Each row below holds a small network's activations on one input, seen along a few directions.
In each table, some parts of the input vary, and every possible input appears once, in random order.
Descriptions start from the smaller parts, as in this example, which fits no table here: one of 3 separate values, together with either a single point or one of 9 places along a line or (one of 4 places along a line, together with one of 8 places around a ring).
Shared parts are said once, and a part with two or three values counts as separate values.
(in the rows, 128 means zero)

Other details of the inputs vary at random and push rows far along two fixed directions, the same in every table; ignore that.

Table:
x1: [ 93 143 118 111 141 135 103 144 157 136 131]
x2: [163 129  94 143 174 136 162 126 153 102  84]
x3: [146 126 160 183 105 113  72 145 121 122 153]
x4: [148 113 166 150  77 114 109 139  82 128 166]
x5: [ 86 125 131  87 137 123 138 130 132 135 149]
x6: [161 139 103 117 150 113 181  99 120 111  71]
x7: [ 91 117 134  83 142 121 133 127 131 135 151]
x8: [210 136 120 214 116 112 145 140 114  90 107]
x9: [101 134 132 106 137 156 106 140 149 152 126]
x10: [100 132 119 105 131 152 102 140 149 148 122]
x11: [204 126 123 218 124 116 141 139 113  85 103]
x12: [ 97 119 135  76 121 143 135 119 125 142 142]
x13: [ 82 137 133  89 135 115 115 117 120 135 117]
x14: [144 106 165 154  73 114 109 127  86 127 164]
x15: [ 92 125 127  84 125 124 140 123 132 149 147]
x16: [ 88 139 128 119 142 144 111 139 155 149 128]
x17: [133 114 160 166  81 114 107 122  85 120 167]
x18: [133 127 146 192  91 119  82 150 112 129 146]
x19: [166 123  98 116 151 133 200  93 129 105  99]
x20: [ 82 140 130  92 128 116 118 115 119 142 115]
x21: [ 83 124 131  90 128 131 140 119 131 139 145]
x22: [175 130  97 105 152 122 202 108 129 112 101]
x23: [170 143  96 142 158 133 167 119 162 114  86]
x24: [ 92 135 113 115 132 140 105 136 155 151 125]
x25: [ 98 136 120 108 146 134  98 141 157 136 133]
x26: [163 137  96 118 160 116 205 111 129 106 104]
x27: [ 89 113 137  84 141 128 131 119 131 131 148]
x28: [153 130 159 175  87 127  76 146 115 131 147]
x29: [ 99 119 131  76 121 148 128 111 122 140 142]
x30: [ 86 128 128  89 129 124 141 127 131 143 148]
x31: [134 125 150 194  98 126  84 150 107 132 150]
x32: [ 93 133 131  80 119 121 115 112 119 148 113]
x33: [159 133  95 148 175 145 170 128 149 105  86]
x34: [163 134 100 116 167 115 202 114 130  98 106]
x35: [134 111 163 164  88 113 103 124  85 112 169]
x36: [ 83 121 134  88 135 130 136 122 132 131 146]
x37: [ 98 128 119 110 135 153 106 136 149 154 127]
x38: [176 132 101 103 153 129 199 112 124 109 102]
x39: [100 130 122 107 137 160 104 139 144 152 127]
x40: [210 136 128 216 119 112 144 132 120  93 106]
x41: [147 110 162 153  74 107 110 135  87 131 167]
x42: [ 89 121 130  86 124 131 138 115 132 145 144]
x43: [151 128 147 175  83 120  77 150 114 131 148]
x44: [167 136 108 107 147 126 177 103 113 109  69]
x45: [ 92 125 123 115 155 146 101 138 149 142 132]
x46: [ 94 133 123  83 128 119 137 122 131 151 150]
x47: [145 120 147 181  84 124  78 148 112 133 143]
x48: [106 140 119 100 129 147 101 143 151 146 127]
x49: [ 94 137 127 116 139 143 110 136 156 155 128]
x50: [152 128 155 178  85 120  76 143 120 134 147]
x51: [164 133  91 147 165 145 172 123 150 118  85]
x52: [211 133 131 215 126 111 140 135 121  86 107]
x53: [171 133 102 138 161 147 171 124 153 118  83]
x54: [ 94 130 133 114 155 142 103 139 155 142 131]
x55: [136 127 162 191 105 122  82 152 114 125 150]
x56: [169 127 102 112 173 113 197 111 129  98 107]
x57: [ 87 130 136  86 140 114 110 115 119 135 119]
x58: [ 98 143 114 110 131 135 105 139 157 149 130]
x59: [139 103 165 160  94 112  98 121  85 112 170]
x60: [ 97 117 127  78 119 141 130 107 127 143 143]
Each input here is: one of 6 places along a line, together with either a single point or one of 4 places along a line or one of 5 places around a ring.
- Changing only the place on the line of 6 turns x22 into x34. The same change can be made to x47. Which row results? => x11
- Change only the place on the ring of 5 in x39. List by row number the other rows that result. => x9, x10, x28, x48
- Change only the place on the line of 6 in x50. List by row number the other rows that result. => x3, x23, x28, x40, x52

Table:
x61: [134 129 127 129 129 128 125 133 130 132 122]
x62: [129 133 133 124 128 122 130 126 122 124 123]
x63: [133 124 129 124 124 131 135 128 125 127 133]
x64: [131 125 129 126 126 129 130 119 125 126 130]
x65: [131 130 126 125 124 125 134 126 126 126 133]
x66: [127 125 128 135 133 132 132 132 131 125 132]
x67: [132 135 124 131 128 128 125 131 129 129 125]
x68: [127 128 127 136 135 125 130 130 131 127 131]
x69: [131 133 124 131 127 127 124 128 131 126 124]
x70: [129 132 126 134 129 127 128 132 128 133 122]
x71: [129 125 128 128 124 130 136 126 124 128 132]
x72: [130 130 127 133 133 127 130 133 133 122 134]
x73: [130 129 127 126 125 122 131 121 125 124 130]
x74: [131 126 129 132 134 134 129 130 132 124 134]
x75: [130 124 128 125 129 128 129 124 119 123 127]
x76: [128 128 125 125 128 122 129 126 120 122 127]
x77: [129 133 125 132 125 127 124 128 134 124 123]
x78: [130 128 127 129 125 125 136 125 126 130 132]
x79: [134 128 126 130 128 128 123 128 133 128 123]
x80: [127 128 128 136 134 127 132 131 132 126 133]
x81: [127 128 134 127 128 127 133 126 121 126 122]
x82: [128 124 128 129 125 127 133 121 124 126 128]
x83: [132 134 125 130 128 127 126 133 128 129 123]
x84: [131 124 128 124 129 123 128 126 121 124 126]
x85: [134 130 126 131 129 135 124 129 128 130 125]
x86: [127 127 126 134 125 132 126 128 132 126 121]
x87: [132 129 127 124 123 124 135 130 126 126 132]
x88: [128 127 127 130 126 123 133 119 125 128 129]
x89: [135 130 126 129 129 129 124 131 130 131 124]
x90: [133 126 129 125 125 131 134 124 125 127 133]
x91: [ 79 119 171 129  78 116  51 140 108 157 184]
x92: [129 124 128 127 123 130 138 130 125 128 131]
x93: [129 130 127 133 134 124 128 132 131 123 131]
x94: [132 128 127 131 126 128 123 128 135 126 122]
x95: [127 124 128 135 134 130 130 131 130 125 130]
x96: [127 130 126 135 126 127 127 126 133 127 122]
x97: [130 129 125 133 128 133 128 131 127 131 123]
x98: [129 128 125 134 127 132 127 128 130 128 123]
x99: [132 125 129 131 135 126 127 132 133 125 130]
x100: [134 124 129 123 124 125 134 129 127 128 131]
x101: [130 133 125 134 129 128 127 129 129 132 124]
x102: [129 129 126 133 128 132 128 133 127 131 121]
x103: [131 128 127 132 127 134 124 126 133 125 123]
x104: [129 127 128 128 124 125 137 128 126 130 132]
x105: [132 126 129 131 134 128 129 132 134 125 133]
x106: [126 126 126 128 129 122 131 125 120 126 126]
x107: [ 57 138 112  38 165 145 131 120 166 157 118]
x108: [133 129 127 130 129 134 125 131 127 130 123]
x109: [133 129 126 131 128 134 123 126 131 127 124]
x110: [129 131 125 135 128 128 126 127 131 130 123]
x111: [126 123 127 127 128 127 132 126 119 124 125]
x112: [131 125 129 133 135 132 127 129 131 124 132]
x113: [131 128 135 125 129 129 130 124 121 125 124]
x114: [127 131 134 128 129 123 132 125 122 128 123]
x115: [134 126 129 124 125 126 133 126 127 128 132]
- Changing only one part turns x77 into x96. The same change can be made to x87. Which row results? => x104
- Changing only one part turns x69 into x110. The same change can be made to x67. Which row results? => x101
- Describe the family of inputs behind these rows. => one of 5 places around a ring, together with either one of 2 separate values or one of 4 places along a line or one of 5 places along a line
- Change only the place on the ring of 5 in x80. List by row number the other rows that result. => x66, x72, x74, x105
- Change only the place on the line of 4 in x79. List by row number the other rows that result. => x61, x89, x94
- A walk changes only the place on the line of 4. It starts at x108 and steps to x85. List the rest of the walk in order. => x109, x103
- Change only the choice among 2 separate values in x105. List by row number the other rows that result. => x99
- Change only the place on the line of 5 in x84. List by row number the other rows that result. => x91, x100, x107, x115
